[137 140 110 139 141 110 121 146 154 112 132 131 136 117]
Read off the 3rd entry from the right.
Answer: 131
Read off the fourth-last entry.
Answer: 132
Read off the first entry.
Answer: 137

[101 157 115 151 139 128 123]
The entry just right of the centre entry is 139
The maximum?
Answer: 157
The 2nd entry from the right?
Answer: 128

Questions about the array below. Indices start at 1.
1) Which number is the entry directly below the centre entry?
2) Which number is the bottom entry of the column that holds the largest entry?
3) Which number is the entry just right of the largest entry?
4) Which number is the entry directly above 130?
5) Which number is the entry in row 1 and column 3?
6) Which number is the entry at row 3, column 1?
7) Which number is the entry at row 2, column 3?
8) Which number is the entry in the top-right corner?
[[143 125 129 115 121]
 [130 133 122 119 123]
 [121 127 113 122 124]
 [127 131 119 120 123]
 [150 136 113 122 128]
 [147 131 121 118 124]
 [145 128 125 116 122]
 [131 134 123 118 123]
 [128 132 120 119 123]
 [144 127 127 116 122]
 [154 141 104 126 131]
 [143 123 132 114 120]
 [132 134 124 118 123]]
1) 123
2) 132
3) 141
4) 143
5) 129
6) 121
7) 122
8) 121

Questions about the array below. Counting starts at 1.
1) Read off the entry in the top-left corner.
2) Read off the entry directly below 141.
3) Read off the entry in row 3 and column 1.
4) Read off the entry at row 1, column 2.
5) Read off the entry in the bottom-right corner.
[[128 130 132 120 130 128 132 134 126 130]
 [136 130 126 147 130 135 126 122 138 132]
 [126 125 133 120 129 132 132 133 128 127]
 [135 128 125 146 129 135 125 121 138 131]
 [137 141 128 140 134 126 130 131 132 137]
 [132 124 127 144 128 137 126 120 138 128]
 [136 131 125 145 130 132 126 122 136 132]
 [133 121 129 146 129 142 127 120 142 128]
 [136 134 126 147 131 130 126 124 136 133]
 [128 134 132 116 131 124 133 138 122 131]
 [127 133 133 116 131 125 134 138 123 131]
 [128 133 132 118 131 126 133 137 124 131]
 [137 133 125 147 131 132 126 123 136 133]
 [126 125 134 118 129 133 133 134 128 128]
 [138 135 125 153 132 132 126 123 139 134]
 [133 126 127 145 129 136 126 121 138 129]]
1) 128
2) 124
3) 126
4) 130
5) 129

[133 142 145 113 123 133 133 142 131 115 143 116 123 101 132 125]
The entry just left of 131: 142
Find the first entry from the right.
125
Find the first entry from the left.
133
Find the entry just right of the largest entry.
113
Find the fifth-last entry.
116

Questions about the grid below. Indices start at 1.
1) Which number is the top-right entry?
2) Which number is the entry just left of the largest entry?
3) Which number is the bottom entry of the column that holds the smallest entry?
4) Which number is the top entry of the column that holds the largest entry?
5) Which number is the bottom-right entry?
6) Which number is the entry at row 2, column 1?
7) Which number is the entry in row 1 and column 3?
array([[148, 157, 121, 141, 118, 130, 145],
       [122, 114, 135, 126, 137, 130, 123]])
1) 145
2) 148
3) 114
4) 157
5) 123
6) 122
7) 121

grid =
[[120 124 120 111 117 124 118 133 128 116 118 123 120]
 [130 123 123 141 129 124 133 120 120 138 132 126 135]
 [143 145 140 132 139 141 136 139 139 127 133 132 129]
 [107 116 121 117 125 125 112 118 126 125 141 137 118]
 [121 120 120 130 124 122 119 118 118 126 122 123 126]
 [110 120 124 114 121 123 111 117 118 112 118 123 114]
 [143 142 140 133 136 137 137 139 138 129 132 131 133]
 [131 130 125 115 121 129 135 140 140 125 124 129 131]
 [117 118 119 117 121 126 132 139 142 154 144 150 143]
 [124 124 129 137 132 126 123 120 121 133 135 128 127]
 [130 141 140 126 140 146 132 140 142 128 141 143 128]
 [128 125 125 129 128 128 135 133 136 141 140 134 138]
 [132 132 138 133 136 134 135 137 139 137 141 137 134]
 [135 136 135 119 125 132 134 139 138 122 123 128 127]
 [141 128 128 151 132 124 136 120 119 134 123 123 137]
 [128 127 124 119 122 127 131 136 134 126 125 127 127]]
The bottom entry of the column that holds the smallest entry -> 128
The bottom-right entry: 127
The first entry, reading row by row? 120
The smallest entry in the first column is 107
The entry directly above the smallest entry: 143
The top-right entry? 120
The entry just right of the smallest entry? 116
The largest entry in the first row? 133
The entry directly below the smallest entry? 121
The third entry on the diagonal from the top-right corner? 133
The entry just right of 146 is 132
The second entry on the main diagonal -> 123
The fourth entry in reading order? 111
The 3rd entry in reading order? 120
The fourth entry from the end, reading row by row? 126
The fifth entry, reading row by row? 117
The smallest entry in the last row? 119
The last entry of the largest entry's row? 143
The 3rd largest entry? 150
The entry directly above the largest entry? 125
The smallest entry in the last column: 114

Read these off the array that follows. Rows and columns are numbered from 1.
1) Which number is the entry just right of the smallest entry?
2) Which number is the entry in the bottom-right corner?
3) Which number is the entry at row 3, column 1?
4) Which number is the entry at row 1, column 3?
5) Which number is the entry in row 2 and column 3?
6) Which number is the entry at row 2, column 1?
7) Which number is the top-left entry?
8) Which number is the entry in the bottom-left corner?
[[125 144 121 125]
 [112 135 131 129]
 [133 137 126 134]
 [101 134 143 144]
 [121 143 126 131]
 [130 127 133 138]
 [140 112 129 126]
 [125 118 128 116]
 [110 102 144 124]
 [120 121 134 128]
 [132 127 119 112]]
1) 134
2) 112
3) 133
4) 121
5) 131
6) 112
7) 125
8) 132

Questions about the grid below.
1) The second entry on the diagonal from the top-right corner?
2) The smallest entry in the first row?
3) The entry directly above the smallest entry?
4) The first entry, reading row by row?
5) The 2nd entry on the main diagonal?
6) The largest entry in the first column?
7) The third largest entry?
8) The third entry on the diagonal from the top-right corner?
128	133	126	123	132	120	125	132	128	133
103	119	119	134	108	152	142	124	116	115
128	132	126	123	135	126	123	128	128	125
128	128	117	123	132	145	125	124	136	124
130	132	128	118	148	116	122	117	128	123
102	136	132	123	132	128	125	124	114	116
137	122	133	130	131	129	127	122	128	125
128	132	125	123	132	129	125	126	131	129
122	132	126	123	132	131	125	127	128	124
128	132	123	123	132	129	125	134	128	129
118	132	121	123	132	134	125	124	128	121
131	116	126	124	132	118	135	105	125	125
130	126	127	131	126	130	130	124	128	125
1) 116
2) 120
3) 130
4) 128
5) 119
6) 137
7) 145
8) 128
